Each row below holds a small network's activations on one input, seen along a few directions.
Each table varies a few parts of the input and shows all the possible inputs, shuffled.
Descriptions start from the smaller parts, as in this example, which fits no table here: one of 2 separate values, together with either a single point or one of 11 places around a ring or (one of 6 places along a line, together with one of 8 places around a ring).
Shared parts are said once, and a part with two or three values counts as separate values.
(in the rows, 128 means zero)

Other details of the inputs vary at random and push rows far along three fixed directions, the same in every table; ignore that.

A family of inputs:
R1: [146 105 132 123 107 121 137 122 116 150 148]
R2: [139 114 143 120 114 133 115  94 122 165 170]
R3: [133 122 112 124 123 121 148 140 110 137 114]
R4: [138 112 116 123 126 129 124 107 115 141 129]
R5: [119 142  85 131 147 131 150 168 113 109  75]
R6: [134 118 136 118 133 139 105  92 135 158 143]
R7: [131 138 112 128 147 127 142 148 128 109 102]
R8: [118 134 136 123 144 128 126 127 148 133 111]
R9: [151 118 149 126 126 143 106  85 117 147 129]
R10: [138 118 145 110 143 135 112 104 146 167 121]
R11: [143 120 137 121 150 131 111  90 147 124 127]
R12: [122 127 126 124 125 131 122 116 122 148 136]
R13: [125 134 114 124 156 125 142 149 140 113  77]
R14: [130 131 151 118 150 133 105 110 159 138 125]
R15: [141 114 148 115 130 133 115 105 141 167 141]
R16: [ 83 183 158 153 175 125 105 162 208  16 111]
R17: [110 144 117 128 144 128 138 149 133 124 100]
R18: [125 128 121 127 129 136 128 114 125 142 140]
R19: [140 106 131 122 104 118 129 119 111 149 146]
R20: [ 92 172 147 148 166 125 115 143 187  44 119]
R21: [128 130 103 126 140 128 138 139 117 123  98]
R22: [158 123 154 116 140 142 108  92 120 158 108]
R23: [108 128 157 148  83 113 130 138 138 102 195]
R24: [105 131 117 158  68 105 160 182 100  79 175]
R25: [142 135 125 119 167 134 121 130 148 118  93]
R26: [127 116 170 142  93 111 104 120 149  91 192]
R27: [153 109 143 110 146 126 120  97 144 153 117]
R28: [133 127 105 121 139 127 140 140 112 136  95]
R29: [116 134  97 124 139 137 139 131 112 149 101]
R30: [148 132 156 124 147 142 103  95 135 130 109]
R31: [123 114  82 137  88 125 155 155  74 138 133]
R32: [125 140 126 125 151 138 119 126 143 128 118]
R33: [120 132  95 130 132 124 156 173 115 119  82]
R34: [109 133 155 163  63 113 139 159 107  81 171]
R35: [144 116 123 125 125 130 123 121 120 135 136]
R36: [109 135  97 129 118 124 165 163 102 146 104]
R37: [131 110 157 148  82 117 105 107 136  93 212]
R38: [132 116 106 130 101 121 146 133  92 139 141]
R39: [126 129  85 133 116 126 161 161  90 127 113]
R40: [135 120 145 114 132 131 109  97 133 163 141]
R41: [122 138 122 129 150 140 119 122 144 125 119]
R42: [131 122 111 127 117 125 137 146 107 131 121]
R43: [148 116 126 116 145 130 130 127 136 144 104]
R44: [ 96 159 157 154 127 121 113 154 171  52 161]
R45: [123 126 114 128 107 128 143 148 105 154 137]
R46: [143 125 147 129 116 133 124 119 110 141 118]
R47: [109 130 155 147  81 113 128 138 131 104 200]
R48: [113 147 116 126 149 129 143 147 134 127  96]
R49: [150 118 132 118 156 136 112  92 145 132 123]
R50: [142 132 128 119 166 132 123 132 152 119  91]
R51: [134 134 149 118 152 135 111 104 153 138 134]
R52: [149 105 149 120 108 119 115  95 122 147 167]
R53: [131 130 144 118 148 137 102 102 150 141 130]
R54: [113 123  94 132  77 121 164 157  66 164 150]
R55: [105 145  82 133 134 134 158 154 103 131  96]
Each input here is: one of 5 places along a line, together with either a single point or (one of 2 separate values, together with one of 5 places around a ring).
Q: Changing only the place on the line of 5 turns R34 into R46. The same change can be made to R1. Which row results?
A: R24
Q: Changing only the place on the line of 5 turns R38 into R27. The same change can be made to R21. Which row results?
A: R13
Q: Start at R47 and move only the place on the ring of 5, one step at a time. The first step leads to R48. Which rows follow, in order?
A: R17, R14, R45
Q: Which other rows agree with R4 in the place on the line of 5? List them by row number.
A: R6, R9, R11, R18, R29, R31, R37, R41, R49, R55
Q: Which other rows does R5 become when the place on the line of 5 takes its other values? List them by row number.
A: R26, R31, R33, R42

A family of inputs:
R56: [119 132 158 116 148 135  99 101 154 147 130]
R57: [103 164 126 152 153 128 136 174 150  49  74]
R58: [158 127 143 117 159 132 118  97 137 143  91]
R59: [123 114  86 111 117 126 159 138  99 182 114]
R60: [115 163 116 145 161 119 142 175 151  44  85]
R61: [149 125 142 110 152 140 111 100 137 143  89]
R62: [152 116 170 121 132 125 100  93 157 103 159]
R63: [101 130 103 132 124 116 150 158 126 121 125]
R64: [122 134 176 126 130 131 105  91 166 127 162]
R65: [141 103 129 130  89 117 136 132  92 129 166]
R66: [121 117 109 119 109 126 146 140  96 166 147]
R67: [148 113 105 127 113 133 158 135  78 167  98]
R68: [104 130  92 143  99 141 122 100  91 136 185]
R69: [ 95 149 117 133 115 131 143 157 119 126 118]
R70: [104 154 150 164 130 118 114 173 169  12 144]
R71: [106 147 123 144 109 123 129 161 133 108 158]
R72: [135 134 150 113 156 128 107 101 160 142 140]
R73: [138 125 135 140 141 143  84  59 140  92 167]
R74: [147 111 125 137  84 121 126 136  98 133 165]
R75: [127 123  92 109 120 135 157 142  90 183 117]
R76: [114 126 118 128  98 132 140 137  96 173 137]
R77: [125 115 152 131  99 127 106 119 133 143 194]
R78: [128 119 107 139 118 115 151 153 119 102 113]
R79: [125 107 154 143  63 114 119 126  98 117 187]
R80: [130 127 169 124 139 129 101  98 169 125 170]
R81: [137 136 126 108 180 149 130 106 142 178  72]
R82: [155 111 146 119 147 116 108  94 156 122 125]
R83: [143 125 177 130 125 122  89  91 154 110 149]
R84: [108 133  87 128 137 125 161 161 121 139  95]
R85: [ 76 181 139 155 141 120 126 173 167  53 116]
R86: [136 107 138 138  83 118 138 126  91 132 158]
R87: [138 130  92 134 133 137 149 168 104 122  87]
R88: [ 99 150 134 148 104 117 142 150 126 109 151]
R89: [120 121 123 130  86 130 131 139 109 152 176]
R90: [161 111 113  99 174 135 129 102 141 153  66]
R91: [155 124 144 114 156 139 121  96 139 141  90]
R92: [125 131 160 120 151 133 110  97 156 144 132]
R93: [136 133  92 128 131 137 149 166 105 120  87]
R94: [136 130  96 129 138 130 157 162 103 118  87]
R95: [140 131 131 113 167 147 110 113 154 162 109]
R96: [160 107 114 101 179 131 125 104 138 154  66]
R97: [117 114 119 130  88 108 140 131 113 151 174]
Q: What do these inputs look like to the network?
A: one of 2 separate values, together with either a single point or (one of 4 separate values, together with one of 5 places around a ring)
Q: Changing only the choice among 2 separate values turns R61 into R69. The same change can be made to R70. Which row results?
A: R77
Q: Changing only the choice among 2 separate values turns R59 into R90. The same change can be made to R75. Which row results?
A: R62
Q: Which other rows does R63 become when the choice among 4 separate values takes its other values? List them by row number.
A: R59, R84, R97
Q: Which other rows does R83 become when the place on the ring of 5 takes its other values? List them by row number.
A: R58, R60, R74, R82
Q: Which other rows does R96 become when the choice among 2 separate values takes its other values? List them by row number.
A: R63
Q: Which other rows does R71 become when the choice among 4 separate values takes its other values? List them by row number.
A: R77, R89, R95

A family of inputs:
R98: [116 127  82 132 123 121 158 150 109 119 127]
R99: [145 126 161 100 180 149  88  55 163 182 107]
R100: [140 142 163 145 163 133  90 101 173  43 117]
R101: [ 97 152 128 140 117 124 151 171 120 112 100]
R102: [119 118 158 142  56 113 133 139 101 142 195]
R103: [148 103 165 122 113 115 111 111 149 137 159]
R104: [147 147 173 102 214 149  84  76 201 142  76]
R105: [121 109 142 143  72 107 131 142 122 109 192]
R106: [123 131 143 131 153 127  98 103 178  89 150]
R107: [132 127  46 104 131 150 179 154  46 232  57]
R108: [ 94 175 106 141 182 129 137 181 171  47  73]
R109: [130 153 125 150 148 125 141 172 133  43  63]
R110: [121 145  52 117 182 138 169 177 113 139  23]
R111: [119 135 116 136 132 108 161 176 133  92 100]
R112: [141 103 124 152  58 122 122 107  73 112 199]
R113: [140  99 102 118  69 117 162 159  61 189 144]
R114: [123 110  77 127  78 135 156 140  54 193 161]
R115: [119 116 145 142  74 110 127 144 118 112 194]
R116: [ 83 169 142 159 132 126 114 142 165  53 160]
R117: [119 139 147 131 154 130  95 108 177  87 154]
R118: [152 122 169 139 125 127  98  99 146  75 141]
R119: [ 97 126 134 149  66 122 125 118  98 134 207]
R120: [174  95 144  86 151 152  95  52 129 230 135]
R121: [122 153  77 116 176 143 173 191 109 149  17]
R122: [103 144 155 152 104 119 123 154 149  75 172]
R123: [177  93 154  90 171 130 103  61 160 187 114]
R124: [183  82 137  82 159 135 105  47 137 217 127]
R125: [102 139 113 136 102 128 154 157  96 143 118]
Q: Changing only one part turns R101 into R99. The same change can be made to R111. Which row results?
A: R124
Q: What do these inputs look like to the network?
A: one of 4 places along a line, together with either a single point or one of 6 places along a line
Q: Which other rows agree with R114 in the place on the line of 4? List them by row number.
A: R98, R106, R112, R116, R117, R119
Q: Which other rows does R106 become when the place on the line of 4 takes its other values? List them by row number.
A: R103, R105, R110
Q: Which other rows agree with R125 in the place on the line of 4? List them by row number.
A: R104, R105, R115, R118, R122, R123
